[[120 127 126 135 120 121 133]
 [113 130 128 130 132 117 134]
 [106 144 122 137 125 114 130]
 [133 126 121 126 133 128 128]
 [127 126 120 125 134 124 130]
 [111 138 139 137 118 123 131]
 [131 124 125 124 138 129 128]
 [126 126 123 124 134 116 136]
 [109 135 130 136 117 115 137]
 [136 122 123 122 137 129 129]] ==> 136

[[110 120 126 119 122 120 128 120]
 [125 122 118 126 110 121 121 120]
 [113 111 122 123 121 115 119 115]
 [154 135 137 141 138 138 137 138]
 [112 119 126 118 124 121 125 120]] ==> 115

[[128 137 129 122 121 134 113 130 127]
 [130 125 132 131 129 134 126 140 130]
 [130 122 142 117 133 115 122 134 118]
 [121 130 134 124 127 131 126 132 130]
 [115 125 151 122 127 134 129 134 130]
 [124 122 132 121 127 120 122 140 127]] ==> 130

[[134 131 136 125 131 124 127 125 127 131 131 124 134]
 [139 119 136 120 129 136 125 129 127 130 131 128 125]
 [151 129 136 117 140 128 122 122 126 133 131 121 134]
 [146 129 136 119 137 129 125 126 122 135 131 122 128]
 [120 125 136 130 127 134 131 131 130 126 131 136 122]
 [132 127 136 126 131 125 125 128 125 131 131 123 133]] ==> 128

[[130 130 151 133 133 153 131 134 135 134 131 136 135 133 139]
 [132 132 144 136 137 149 132 140 139 138 131 135 139 137 141]
 [129 127 131 130 131 132 129 132 130 131 129 130 130 130 131]
 [128 126 141 129 130 141 129 131 130 131 129 132 131 129 133]
 [129 131 138 130 130 138 130 130 131 132 129 131 131 130 133]
 [132 130 138 136 140 142 132 137 139 137 131 133 139 139 139]
 [129 134 148 135 140 148 131 136 134 136 131 136 137 135 138]
 [128 129 140 131 133 139 129 131 130 133 129 132 133 131 133]
 [130 130 136 133 137 137 130 134 133 135 130 132 134 134 134]
 [130 135 142 135 140 142 131 134 134 138 131 133 137 137 137]
 [129 130 131 132 134 133 129 134 132 133 129 130 133 132 132]
 [129 132 139 132 133 140 130 134 133 133 129 132 133 132 135]] ==> 137
---
[[120 120 150 132]
 [118 115 136 138]] ==> 136

[141 132 114 156 142 114] ==> 141

[154 114 108 110 116 112 110] ==> 114

[[121 131 128 105 115 143 130]
 [123 116 126 128 132 119 127]] ==> 131

[137 131 146 133 128 120 106] ==> 133

[[111 125 121 133]
 [152 155 153 128]
 [146 120 131 127]] ==> 152
---
[149 136 124 144 122 125 119] → 144

[[143 125 132 149 125 133]
 [117 129 139 114 134 124]
 [118 111 134 129 144 115]] → 134

[[133 152 140 108 133 101]
 [122 148 154  99 116 136]] → 154

[[125 154 109 146 139]
 [116 143 114 136 144]] → 143

[130 113 132 122 111 107 122] → 122

[133 132 100 120 126 121] → 100

[[150 102 151 140 149]
 [115 133 139 145 156]] → 133
---
[[124 138 112 121 140 120 133 117 115 107]
 [122 132 139 140 112 145 139 118 141 131]
 [118 136 131 131 143 113 139 136 114 132]
 [110 148 130 134 106 134 126 109 142 138]
 [109 154 114 129 140 109 133 123 110 113]
 [121 130 138 141 144 121 143 141 114 131]] out 113

[[125 139 115 134 122 121 126 127 132 139 126 138 117 142 130 126]
 [134 132 132 127 152 126 124 135 105 132 127 126 133 133 111 136]
 [128 129 129 123 151 124 114 128 111 124 123 130 127 128 114 135]
 [123 134 114 124 120 138 129 140 128 115 139 127 127 139 118 124]
 [119 137 130 125 126 125 119 127 141 128 123 132 115 133 113 125]
 [122 129 127 142 137 120 128 128 136 117 142 117 117 126 124 123]] out 125

[[148 136 144 131 130 126 124 134]
 [150 147 140 132 117 112 127 123]
 [121 138 119 134 133 116 130 112]
 [104 105 121 137 135 151 135 144]
 [149 133 142 134 131 133 124 136]
 [122 137 120 134 133 117 129 113]
 [147 147 129 126 131 115 122 112]
 [115 112 120 136 132 141 127 133]] out 112

[[134 138 139 124 137 129 127]
 [137 141 118 141 142 106 130]
 [121 136 103 123 133 121 141]
 [114 130 129 138 118 120 106]
 [151 107 139 138 121 141 132]
 [128 135 143 124 133 133 128]] out 132

[[123 134 146 134 126 136 117 138]
 [132 136 118 116 134 129 130 113]
 [128 121 140 119 125 147 133 129]
 [122 137 131 124 125 131 114 129]
 [121 126 108 117 127 133 148 113]
 [130 134 118 136 130 120 131 125]
 [139 149 114 126 144 118 130 106]
 [141 122 132 127 127 133 129 127]
 [125 129 134 139 125 129 127 136]
 [124 146 114 147 129 108 120 128]
 [131 135 116 134 132 120 134 121]] out 128

[[130 111 121 139 132 134 124 116 117 112 138 118 128 129 118 132]
 [123 121 121 112 130 112 138 153 117 119 129 124 130 126 130 131]
 [126 132 134 132 126 127 130 135 126 136 130 124 130 129 129 130]
 [136 126 125 131 125 131 127 133 134 125 131 132 128 117 136 124]
 [122 121 121 109 127 111 140 156 115 117 128 127 131 126 129 133]
 [126 126 140 121 131 135 132 135 130 128 125 136 130 135 129 133]
 [124 122 122 115 132 115 137 147 122 122 127 123 130 127 129 129]] out 133

[[129 126 127 123 128 131 127 129 130 126 131 127 129 127]
 [128 130 129 128 128 127 129 125 128 129 127 128 129 127]
 [128 134 129 129 128 124 133 119 126 132 125 129 130 125]
 [128 131 129 128 128 126 131 122 127 131 126 129 129 126]
 [128 128 128 128 128 128 128 128 128 128 128 128 128 128]
 [128 129 128 128 128 127 129 126 128 129 127 128 128 127]
 [128 132 129 129 128 125 132 121 127 131 125 129 130 126]
 [129 126 128 125 128 130 128 129 130 127 130 127 129 127]
 [130 123 126 118 128 134 127 130 133 124 134 126 130 125]
 [129 142 132 130 128 118 140 106 124 138 119 130 133 120]
 [129 137 130 129 128 122 136 113 125 134 122 129 131 123]] out 120
